A small network was trained on invented records. Each row is its activation on one of them, seen along a few directions.
Each row is followed by the record's values for the fields Fogez, Pagaf, Fik, Guse, Dap, Doto.
Not every record has every field; a missing one is written absent.
The largest differences between rows may come from other fields.
In the rows, zero is written as 500.
Strong random noise was added to every row along 10 fixed directions; ignore it. To show where, here is one row again and again, with new noise each time:
[428 503 574 641 600 563 465 637 531 382 488 581 768 598 395 499 765 405
 486 460 555 532 588 652 602 410]
[414 568 351 601 205 655 668 365 454 646 458 347 354 627 607 501 512 367
 592 648 613 709 455 436 268 390]
[608 533 632 279 588 680 537 539 606 364 376 474 428 406 271 367 327 725
 711 591 420 403 590 453 463 542]
[450 627 636 598 432 597 736 633 477 389 374 409 584 515 364 384 666 251
 586 633 718 655 462 576 433 465]
[579 233 690 356 526 348 698 706 467 442 478 534 161 391 363 321 298 688
 686 534 500 444 506 713 379 232]
[567 361 659 534 636 453 581 556 525 385 395 560 634 476 482 446 630 601
 601 498 511 512 515 600 558 293]
[642 261 608 419 573 348 512 722 557 489 419 510 471 625 373 513 606 328
 655 430 292 593 537 899 498 269]
[338 322 456 413 376 430 473 413 566 531 555 367 339 694 539 449 622 419
 375 478 394 622 486 746 495 544]
[780 576 638 345 465 515 511 464 606 618 171 372 447 302 432 669 547 887
 674 591 319 672 510 238 319 546]
[339 518 662 433 217 298 519 386 323 548 670 541 252 472 421 438 421 697
 188 597 585 643 556 344 275 733]
[400 665 601 594 635 367 537 541 533 469 497 573 419 408 490 472 637 497
 324 378 711 548 507 269 518 528]
[401 510 693 387 438 395 431 346 498 381 526 477 616 593 406 432 667 483
 240 542 439 639 544 518 536 805]

[664 568 474 519 663 557 557 562 508 469 416 564 562 386 497 518 448 547
 713 491 636 417 421 368 571 263] : <Fogez:p1 Pagaf:t3 Fik:h1 Guse:absent Dap:j1 Doto:m1>
[711 547 727 362 559 396 654 710 551 397 330 395 495 324 323 448 397 352
 632 590 433 549 430 583 499 563] : <Fogez:p2 Pagaf:t4 Fik:h5 Guse:g1 Dap:j1 Doto:m1>
[533 621 483 548 521 607 617 368 540 518 352 508 567 512 554 455 462 355
 610 527 543 559 498 365 428 434] : <Fogez:p1 Pagaf:t4 Fik:h1 Guse:g2 Dap:j1 Doto:m2>
[370 336 549 661 697 362 633 462 485 470 435 555 423 349 751 480 742 785
 463 338 780 401 400 444 624 259] : <Fogez:p2 Pagaf:t1 Fik:h1 Guse:g2 Dap:j2 Doto:m1>
[395 557 547 506 486 437 578 502 477 433 498 413 662 402 543 491 590 564
 344 539 610 522 354 515 601 664] : <Fogez:p1 Pagaf:t5 Fik:h6 Guse:g2 Dap:j2 Doto:m2>
[317 524 286 673 557 780 318 469 627 483 505 518 609 574 534 482 596 610
 543 434 532 421 649 454 596 460] : <Fogez:p2 Pagaf:t3 Fik:h3 Guse:absent Dap:j1 Doto:m1>
[562 632 564 505 747 605 427 618 606 380 379 486 825 372 394 598 618 628
 549 447 487 396 567 377 626 638] : <Fogez:p1 Pagaf:t3 Fik:h5 Guse:g2 Dap:j1 Doto:m1>
[657 470 511 436 637 586 435 362 563 415 454 540 748 622 506 487 461 299
 688 517 336 472 509 590 592 403] : <Fogez:p1 Pagaf:t2 Fik:h1 Guse:g2 Dap:j1 Doto:m2>
[487 496 413 623 603 527 356 465 561 524 545 656 592 456 577 583 523 641
 497 403 491 401 555 412 531 405] : <Fogez:p2 Pagaf:t3 Fik:h1 Guse:g1 Dap:j2 Doto:m2>
[294 574 360 631 470 642 379 339 543 551 534 439 713 693 662 568 728 402
 391 490 508 560 520 446 561 588] : <Fogez:p1 Pagaf:t2 Fik:h5 Guse:absent Dap:j1 Doto:m2>
[376 728 338 527 532 543 407 506 545 510 593 521 178 425 519 477 543 469
 305 338 795 394 459 327 630 473] : <Fogez:p2 Pagaf:t1 Fik:h1 Guse:g1 Dap:j2 Doto:m1>
[368 434 519 573 362 457 403 662 404 519 639 580 474 518 329 515 578 669
 377 522 562 522 620 621 416 541] : <Fogez:p1 Pagaf:t3 Fik:h1 Guse:absent Dap:j1 Doto:m1>
[692 558 319 393 488 837 428 478 748 596 214 289 535 579 503 596 509 448
 834 568 219 585 560 536 491 465] : <Fogez:p2 Pagaf:t4 Fik:h5 Guse:absent Dap:j1 Doto:m1>
[717 755 360 491 305 432 374 663 435 776 550 514 471 543 399 830 463 246
 503 460 331 691 534 388 333 575] : <Fogez:p2 Pagaf:t5 Fik:h6 Guse:g1 Dap:j2 Doto:m1>
[360 372 430 451 178 506 437 415 429 625 685 420 392 629 477 552 401 567
 373 607 377 540 534 640 343 604] : <Fogez:p1 Pagaf:t2 Fik:h1 Guse:g1 Dap:j1 Doto:m2>
[412 375 257 527 422 600 448 661 571 767 507 405 138 418 491 612 352 839
 626 437 373 445 600 523 300 369] : <Fogez:p1 Pagaf:t4 Fik:h3 Guse:g2 Dap:j1 Doto:m2>
[270 349 487 590 405 526 625 493 484 563 525 443 256 468 603 411 603 771
 469 550 652 483 468 557 454 426] : <Fogez:p2 Pagaf:t4 Fik:h1 Guse:absent Dap:j2 Doto:m2>
[198 532 334 703 379 605 544 684 497 636 614 444 433 487 535 588 592 604
 450 508 588 474 530 523 416 526] : <Fogez:p2 Pagaf:t4 Fik:h5 Guse:g2 Dap:j2 Doto:m2>
[425 355 632 245 243 584 689 537 542 416 400 127 427 436 429 362 582 588
 509 756 471 581 300 807 492 686] : <Fogez:p1 Pagaf:t2 Fik:h6 Guse:g1 Dap:j1 Doto:m2>
[569 510 476 639 355 455 545 547 314 630 614 716 517 536 490 577 324 423
 573 555 561 579 572 435 337 292] : <Fogez:p2 Pagaf:t4 Fik:h1 Guse:absent Dap:j1 Doto:m1>
[404 497 596 534 259 615 597 425 322 607 511 494 570 417 470 600 541 866
 482 701 553 538 536 359 305 657] : <Fogez:p2 Pagaf:t4 Fik:h1 Guse:g2 Dap:j2 Doto:m2>
[506 640 355 645 670 567 369 367 530 561 571 690 511 449 589 525 396 649
 469 374 569 419 576 138 522 404] : <Fogez:p1 Pagaf:t4 Fik:h1 Guse:absent Dap:j1 Doto:m2>
[558 345 351 426 550 612 273 515 653 524 479 521 564 549 467 595 441 755
 620 420 228 412 558 640 556 372] : <Fogez:p1 Pagaf:t3 Fik:h1 Guse:absent Dap:j1 Doto:m2>
[675 446 656 600 738 339 626 910 567 453 376 611 577 361 414 538 556 453
 687 390 495 531 513 640 539 230] : <Fogez:p2 Pagaf:t4 Fik:h6 Guse:absent Dap:j1 Doto:m1>
[533 561 465 451 579 616 610 220 571 276 400 482 503 451 595 251 276 466
 560 585 571 460 449 314 595 490] : <Fogez:p2 Pagaf:t5 Fik:h3 Guse:absent Dap:j1 Doto:m1>
[634 438 660 533 631 164 828 588 458 584 360 543 176 316 663 388 392 437
 658 446 660 583 373 329 307 205] : <Fogez:p1 Pagaf:t2 Fik:h6 Guse:absent Dap:j1 Doto:m2>
[546 617 558 279 318 742 407 514 509 464 399 293 789 695 281 541 752 249
 507 668 368 608 482 669 562 864] : <Fogez:p1 Pagaf:t3 Fik:h6 Guse:absent Dap:j1 Doto:m1>
[566 762 509 663 565 518 534 844 525 457 456 573 546 371 358 540 550 313
 500 422 674 548 480 450 527 421] : <Fogez:p2 Pagaf:t5 Fik:h6 Guse:absent Dap:j1 Doto:m1>
[442 638 309 454 498 723 398 207 542 494 538 450 575 559 608 525 505 546
 437 515 591 462 461 263 591 624] : <Fogez:p1 Pagaf:t3 Fik:h1 Guse:absent Dap:j1 Doto:m1>
[537 522 455 384 433 629 591 552 509 665 363 341 328 431 462 582 527 593
 669 530 562 479 433 432 401 498] : <Fogez:p1 Pagaf:t3 Fik:h1 Guse:g2 Dap:j1 Doto:m1>
[495 488 531 655 428 497 660 553 180 606 625 659 515 560 589 575 557 340
 554 508 729 431 448 407 416 270] : <Fogez:p2 Pagaf:t3 Fik:h4 Guse:g1 Dap:j2 Doto:m2>
[413 315 485 452 470 544 495 478 558 451 407 276 545 456 575 529 760 747
 419 562 541 512 376 656 643 537] : <Fogez:p1 Pagaf:t3 Fik:h3 Guse:absent Dap:j1 Doto:m1>
[320 400 234 483 423 652 641 402 464 471 600 396 309 675 623 345 385 275
 519 528 627 378 397 701 577 318] : <Fogez:p1 Pagaf:t5 Fik:h3 Guse:g1 Dap:j2 Doto:m2>
[363 422 567 414 357 512 666 583 387 373 652 521 340 520 402 287 261 446
 426 616 604 460 473 672 409 517] : <Fogez:p1 Pagaf:t4 Fik:h6 Guse:absent Dap:j1 Doto:m2>
[400 382 434 714 368 348 497 688 449 714 516 462 423 526 595 702 874 477
 346 439 620 669 403 654 442 299] : <Fogez:p1 Pagaf:t2 Fik:h1 Guse:absent Dap:j1 Doto:m2>
[488 296 532 246 661 637 593 684 716 321 368 279 112 337 411 254 432 748
 702 476 438 281 417 841 623 439] : <Fogez:p2 Pagaf:t5 Fik:h6 Guse:g1 Dap:j2 Doto:m2>
[307 821 262 770 529 831 430 721 680 555 454 402 618 371 478 642 669 540
 484 468 684 482 547 347 571 540] : <Fogez:p2 Pagaf:t4 Fik:h5 Guse:g1 Dap:j1 Doto:m1>
[559 434 525 606 410 354 750 350 365 539 454 558 312 437 667 356 329 590
 570 586 688 561 420 376 349 227] : <Fogez:p1 Pagaf:t5 Fik:h1 Guse:absent Dap:j2 Doto:m2>

Which values does each new row have?
[421 578 218 588 549 552 241 494 554 641 712 605 445 640 525 654 462 442
 411 292 385 455 587 499 576 390] : <Fogez:p1 Pagaf:t4 Fik:h1 Guse:g2 Dap:j1 Doto:m2>
[462 588 554 530 562 315 646 439 398 545 586 638 207 592 544 374 369 148
 486 424 650 524 496 375 416 442] : <Fogez:p2 Pagaf:t4 Fik:h1 Guse:absent Dap:j2 Doto:m2>
[247 606 410 558 164 534 464 208 448 629 583 320 430 564 646 466 590 588
 200 619 551 737 455 324 363 837] : <Fogez:p1 Pagaf:t4 Fik:h6 Guse:absent Dap:j1 Doto:m2>
[444 691 436 280 406 731 449 610 577 567 512 358 276 458 316 544 420 588
 500 578 445 442 506 399 434 836] : <Fogez:p2 Pagaf:t4 Fik:h6 Guse:absent Dap:j2 Doto:m2>
[406 460 459 458 346 662 460 356 542 455 525 350 632 676 464 491 583 393
 468 566 386 543 528 640 532 682] : <Fogez:p2 Pagaf:t3 Fik:h1 Guse:g1 Dap:j1 Doto:m1>
[603 383 586 406 456 552 473 514 379 468 589 590 460 663 336 426 370 326
 628 558 405 410 580 659 432 502] : <Fogez:p2 Pagaf:t3 Fik:h1 Guse:absent Dap:j2 Doto:m2>
[535 654 449 481 315 623 608 522 439 619 468 429 413 455 480 566 429 402
 528 599 576 606 496 361 330 577] : <Fogez:p2 Pagaf:t4 Fik:h6 Guse:g1 Dap:j1 Doto:m1>
[422 295 712 472 437 349 475 626 348 276 696 612 576 567 353 275 583 324
 327 516 571 491 543 906 621 498] : <Fogez:p2 Pagaf:t3 Fik:h6 Guse:g1 Dap:j1 Doto:m1>
[456 555 594 465 441 546 439 554 458 453 582 587 651 478 351 514 517 637
 407 577 400 463 640 462 450 747] : <Fogez:p2 Pagaf:t4 Fik:h6 Guse:g1 Dap:j2 Doto:m2>
[369 511 525 592 511 588 577 400 478 403 533 596 584 460 580 326 375 660
 476 583 623 433 521 379 449 504] : <Fogez:p1 Pagaf:t4 Fik:h6 Guse:absent Dap:j1 Doto:m2>
[645 494 682 329 563 456 409 264 543 435 368 516 663 518 455 470 555 543
 526 549 298 561 569 426 504 653] : <Fogez:p1 Pagaf:t2 Fik:h1 Guse:g2 Dap:j1 Doto:m2>
[456 626 584 672 391 857 684 830 364 360 493 486 769 492 218 376 480 360
 735 728 722 494 538 707 413 441] : <Fogez:p1 Pagaf:t4 Fik:h6 Guse:absent Dap:j1 Doto:m2>
[349 279 439 519 550 451 589 363 581 498 541 431 358 406 724 410 509 781
 446 477 589 396 375 520 563 354] : <Fogez:p1 Pagaf:t2 Fik:h1 Guse:g1 Dap:j1 Doto:m2>
[370 505 336 499 667 512 352 496 609 392 691 624 385 593 470 335 368 252
 414 302 540 321 530 595 647 425] : <Fogez:p1 Pagaf:t3 Fik:h1 Guse:g1 Dap:j1 Doto:m2>
[606 502 662 563 476 289 522 638 295 517 604 714 610 493 438 576 533 370
 443 510 490 557 538 525 437 443] : <Fogez:p2 Pagaf:t4 Fik:h6 Guse:g1 Dap:j2 Doto:m2>
[658 556 555 440 376 635 685 505 475 560 316 351 477 468 455 497 466 389
 792 683 521 606 396 531 352 379] : <Fogez:p1 Pagaf:t2 Fik:h1 Guse:g2 Dap:j1 Doto:m2>
[633 347 493 635 481 468 627 235 490 479 401 538 626 588 731 463 438 458
 663 587 447 637 493 497 476 214] : <Fogez:p2 Pagaf:t4 Fik:h1 Guse:absent Dap:j1 Doto:m1>
[704 549 613 470 477 485 604 587 360 482 412 554 494 340 436 488 384 652
 694 632 609 507 476 340 396 343] : <Fogez:p1 Pagaf:t3 Fik:h5 Guse:absent Dap:j1 Doto:m1>
[402 658 264 549 295 642 342 369 445 677 717 551 413 610 506 615 339 456
 414 529 486 488 584 318 339 562] : <Fogez:p1 Pagaf:t2 Fik:h1 Guse:g1 Dap:j1 Doto:m2>
